These are the activations of a small neural network, seen along a few directions. Each row is one input.
In each table, some parts of the input vary, and every possible input appears once, in random order.
Descriptions start from the smaller parts, as in this example, which fits no table here: ring(8) and (point or (values(2) and line(4)) or line(11)).
Shared parts are said once, and a part with two or three values counts as separate values.

Other details of the inputs shift rows strongly along three fixed directions, in all tables alike. That doesn't count.

Rows:
x1: [-13  -8  17  20 -29   3 -23   3  12  -5   5]
x2: [ 19 -38  11  25  20 -29 -35  28  -7  -7   4]
x3: [ -7  13 -23 -29 -22  16  14 -43  14  14  11]
x4: [  0  -4   5 -17  58 -15   0  -9  -6 -11   7]
x5: [ -4  14 -21  -9 -17  16 -33 -16 -15   8  14]
x6: [ 12 -12  -3  35 -19 -17 -13  23   3   5   5]
x7: [ -2   6 -13   7 -51  18   7  23  -3  22   2]
x8: [ -5  -9  -5  10 -15  -5  -6  19  -4  -1  13]
x9: [ 11   5 -11  -1 -19  -4  56   6  36  17 -19]
x10: [  9  -1   5   3  26  -9  39  17  -2   5 -16]
x11: [ -6 -13  13  -5   8  18 -43 -22 -12 -29  17]
x12: [ -2  21 -12 -41  23  22  25 -33   6  17  -2]
x13: [  7  32   1  18 -31 -14   9  56 -24  14 -13]
x14: [ 13 -19  -2   9  24  -9 -45  10 -15  -2   1]
x15: [-15  26  19  -8   1   0  19   7  -3   1 -23]
x16: [ -6  -4  -8   3 -13   3 -17  17 -12   1  12]
x17: [ 14 -19   9  43 -21 -12  -4  52  -1   4   6]
x18: [ 17   6   7  -4  35 -23  27  25   0   5 -26]
x19: [  3  -6 -11  13 -23  -4 -19   5  -6  11   6]
x20: [  2 -21  -5  -9  15  16 -46 -19 -12   4  24]
x21: [-16   1  17   4 -15   3  -9   3  -4  -4  -9]
x22: [  0  -5 -20  -8  14  12 -54 -35 -15   5  16]
x23: [ 11   9  -7  -5 -10  -8  50  22  13  15 -29]
x24: [-14   7 -28 -15 -36  27  -1 -25  23  11  23]
x25: [  2  26 -15  -8  -9   4  -7   1 -12  18  -7]
x26: [ 15 -24  10   8  51 -34  14  -4   0  -7  -9]
x27: [  2  10 -10  -3 -21   0   5   4  -6   9   1]
x28: [ -6  -2  13 -21  44  13   1 -44   2 -32   1]
x29: [ 13 -25   7   4  41 -27  18 -25  22 -12  12]
x30: [ -1  23  20 -13  25   1  39  -1   0 -23 -19]
x31: [-19   4  12  -3 -24   7   7 -13   9   0  -6]
x32: [ -1  -5  14  26 -30   9 -16  13   5 -24  11]
x33: [  0 -11   3   5  36 -16   2  12  -9 -11   2]
x34: [ -5  -1  14 -12   6   7  37 -23  16 -23  -6]
x35: [-28  26  -4 -23 -22  31   3 -33   5   7 -11]
Description of these inputs: line(5) and (values(2) or ring(5)).
Changing only the line(5) part turns x32 into x28. The same change can be made to x1. Which row results? -> x35
Change only the line(5) part in x8. List by row number the other rows that result. -> x4, x16, x24, x33

Rows:
x36: [  4   0 -12  -3  -4  -4   7  -6   9   8   4]
x37: [  3   7   6   0  19  -9  -1   5 -12  -5  -5]
x38: [  6 -12  -8  11 -15   0 -32  11  -6  11  11]
x39: [  3  15 -17  -4 -33   6  35  11  15  23 -15]
x40: [  5 -14 -10  -6  17  -2 -20 -28   4   1  17]
x41: [  5  12  12   8   4 -14  28  35 -10   4 -23]
x42: [ 11 -17  -6  -9  35  -8  22 -17  14  -3   7]
x43: [ -6 -11   7   9  -6   6 -44 -13  -7 -14  19]
x44: [ -9  21 -13 -16 -16  19 -24  -9 -12   7   5]
x45: [ -2   1  17  20 -11 -15  33  27   4 -10 -15]
x46: [  2   3 -12  -3 -10  -5  27  -1  10  13  -5]
x47: [  0  -9 -16  -4  -7  11 -35 -17   1  12  18]
x48: [ -1  -5  19  20  -1 -14  20  21   6 -10 -11]
x49: [  3  -2  13  10  22 -15  -7  22 -15  -4  -9]
x50: [  4  -5   3 -23  52   0   9 -24  -2 -12   2]
x51: [-12  18  -6   0 -44  19   2  -1   6   1   2]
x52: [  6 -11  16  12  36 -23 -15  18 -20 -13  -3]
x53: [ -2   8  -2 -34  37   7  21 -37   9   1 -11]
x54: [ -6   3   4  13 -37  13 -13  15  -1  -1  -2]
x55: [ -2 -15  16  22 -14  -1 -37  16 -10 -11   9]
x56: [-12  14 -11 -23 -23  31  22 -29  17   0   5]
Changing only one part turns x54 into x39. The same change can be made to x48. Which row results? -> x47
What do these inputs look like to the network? -> values(3) and (point or line(6))
Which other rows agree with x37 in the values(3) part? List them by row number. -> x41, x44, x49, x50, x52, x53
Change only the values(3) part in x36. List by row number the other rows that result. -> x44, x51

Rows:
x57: [  9  -4  15  16  20 -31  38  31  -1   0 -26]
x58: [ -9  11  -2 -10 -12  13   3 -10  -1   3  -6]
x59: [ -5  15  -6 -11 -15  19 -16 -10  -4   1   1]
x60: [ -1 -14   4  -1  18  -9 -10 -12   2   3   5]
x61: [ 10   3   1  10  -1 -14  49  21  15   4 -18]
x62: [ -2   3  -1   0   3  -3 -26   0  -8   5   6]
x63: [ -8 -10  11   1  19  -5 -24  -8  -9  -9   7]
x64: [ -2   4  -8  -9 -15   8   4 -11   5  14  -4]
x65: [  1  29 -17   1 -41  16  15  23  -4  18  -9]
x66: [  0  -3   1  29 -38   4 -29  42 -13  -5  13]
x67: [  4  -9   7   4  22   2 -32  -2 -12 -14  12]
x68: [  6 -17  -1   5  21  -3 -32   0 -13  -4  11]
x69: [  9 -12  19  29  13 -19   1  43 -17 -15  -7]
x70: [  2  -2 -11 -13   2  12   6 -20   7   8   4]
x71: [  8  -5   1  -7  35 -12  12  -3   2  -5   4]
x72: [ 4 -5 -1  0  7 -4 -8  4 -7  3 -4]
x73: [ -1  -4   1   3   3 -10   3  -3  10   5  -1]
x74: [ -9   6 -12  -9 -19  23 -21  -4 -10   0  16]
x75: [ -5   9 -19 -16 -12  16   2  -8  -1  10   8]
x76: [ -4   3  -7  -1  -8   3 -20 -26  -6 -11  18]
x77: [ 10 -13  24  23  12 -24  25  33  -1 -11 -18]
x78: [  1   2   4 -14  29  -2  21 -12   6 -12   2]
x79: [  1  -8  -2   6  -5  -1 -25  -3   2   4   5]
x80: [  9 -11   0   8  23 -24  -4 -14  -4 -11  10]
x81: [ -8  -4   6   4  -5   1 -14  -7   6  -4   6]
x82: [ -4   7  -4  -7 -19  14   4 -11  11   1  -3]
x83: [ -3  -3   2 -12  27 -11  16 -17   5   4  -5]
x84: [  1   4  -9 -23   4   8  29 -29  17  11  -9]
x85: [ -4  -3   5 -10   5   5   6 -20   7  -2  -3]
x86: [ -9   0   6  -6   2   1  12 -14   8   0  -2]
x87: [  2 -18  14   7  24  -7 -30   1 -13 -15   4]
x88: [  5   2   9  11  -4  -6  42  23   5  -3 -15]
x89: [ -7  15 -10   6 -52  20   6  26  -5   8   3]
x90: [  3  -9  -8   2   0   0 -10   0   4   1  14]
x91: [  3  19  -2   8 -21  -5  15  28  -5  12 -17]
x92: [ -7   4  -2  -1 -20  12 -10  -9   7   1   1]
x93: [  6  -4  -2  28 -36  -2 -33  37 -11   7   1]
x94: [ -4  12  -8 -12 -12  16  33 -16  19   2  -5]
x95: [ -1   0 -13 -20   4  10  20 -21  11   8   7]
x96: [ -8   7   5  -9  10   3  -8 -15   0  -3   3]
x97: [  0  -5  11   1  21  -4 -26  -7  -8 -12   3]
x98: [  6   7  -1  -9  13  -6  18  -2   4   4 -12]
What do these inputs look like to the network? -> values(2) and (point or (line(4) and line(5)))
Changing only the values(2) part turns x95 into x89. The same change can be made to x75. Which row results? -> x74
Changing only the values(2) part turns x62 into x96. The same change can be made to x60. Which row results? -> x86
A walk changes only the line(5) part. It starts at x73 and steps to x79. List the rest of the walk in order. -> x93, x61, x90
Change only the line(5) part in x97. List by row number the other rows that result. -> x59, x67, x78, x96

Rows:
x99: [  7  -5   7  -5  25  -3  16 -10   3 -15  -5]
x100: [-15  24 -13 -24 -21  25  34 -12  14  10  -3]
x101: [  8  -2  -2  -2   5  -3  22   9   1   7 -10]
x102: [  9   2  -1  26 -15 -13 -26  37 -18   2   5]
x103: [ -2  14  -4  -4 -10   7  19  -5  -1  -4  -3]
x104: [-1  0  3 -7  8 10  2 -2  4 -5  2]
x105: [  2   1  -2   4   6 -12   2  12  -4   3   3]
x106: [ 10  -2  -4  -9  25  -6  10 -11   8  -1  -3]
x107: [ -9  -2   3  -7   9  -2 -19 -20   2   0   7]
x108: [ -2 -19  13   7  21 -15 -31  -8 -11  -9   8]
x109: [  5   4   9  -2  16 -11  26  -3  14  -2 -20]
x110: [ -5   3 -15 -13  -5   8 -11 -18  -5   8  12]
x111: [-12  18  -9  -5 -29  17  -7   2  -5   3  10]
x112: [  0 -12  17  28  -7 -18 -10  39 -14   0  -9]
x113: [  3  17 -20  -9 -29  18   5  -2  -1  14  -5]
x114: [  9 -27  10  12  21 -22  24  -7  27 -13   5]
x115: [ -9   4   3   6 -18   3 -12  13  -2   9  -2]
x116: [  7  -8  -4  -1  20  -8 -15 -14  -7  -4   9]
x117: [  4   5   7  27 -17  -7 -24  37 -18 -10   6]
x118: [ -7  14  -9  -6 -26  14 -15 -17  -3   8   0]
x119: [ 8 -8  1 -8 29 -6 12 -5  8  1 -2]
x120: [  3  -6   1  -3  13   9 -33 -12  -4 -14  13]
x121: [  0   7  -3   7 -11  -6  19  29  -1  12  -6]
x122: [  4   6  14  10  12 -23  28  11   7  -3 -18]
x123: [  1   4  10  16 -18  -5   3  33  -1   7 -15]
x124: [ -8   6 -20 -16 -21  22 -14 -14  -4  17  11]
x125: [ -3 -12   8  -4  22  -1   4  -6  -3 -10   5]
x126: [ -6  10  -2   1 -18   4  10  10  -8  -2   1]
x127: [ -1  -4   0 -14  11  14   2 -18   2  -6   3]
x128: [  3  -7  -3   5 -16  -5  50  -6  28   1  -5]
x129: [ -3 -12   2  -9   6  11 -33 -22  -2   1   5]
x130: [  2 -11   3  -2   9   3 -37 -19  -5  -5   3]
What do these inputs look like to the network? -> values(2) and (point or (values(3) and ring(5)))
Change only the ring(5) part in x107. List by row number the other rows that result. -> x109, x115, x122, x123
Change only the values(2) part in x119. List by row number the other rows that result. -> x101
Change only the values(2) part in x107. List by row number the other rows that result. -> x108
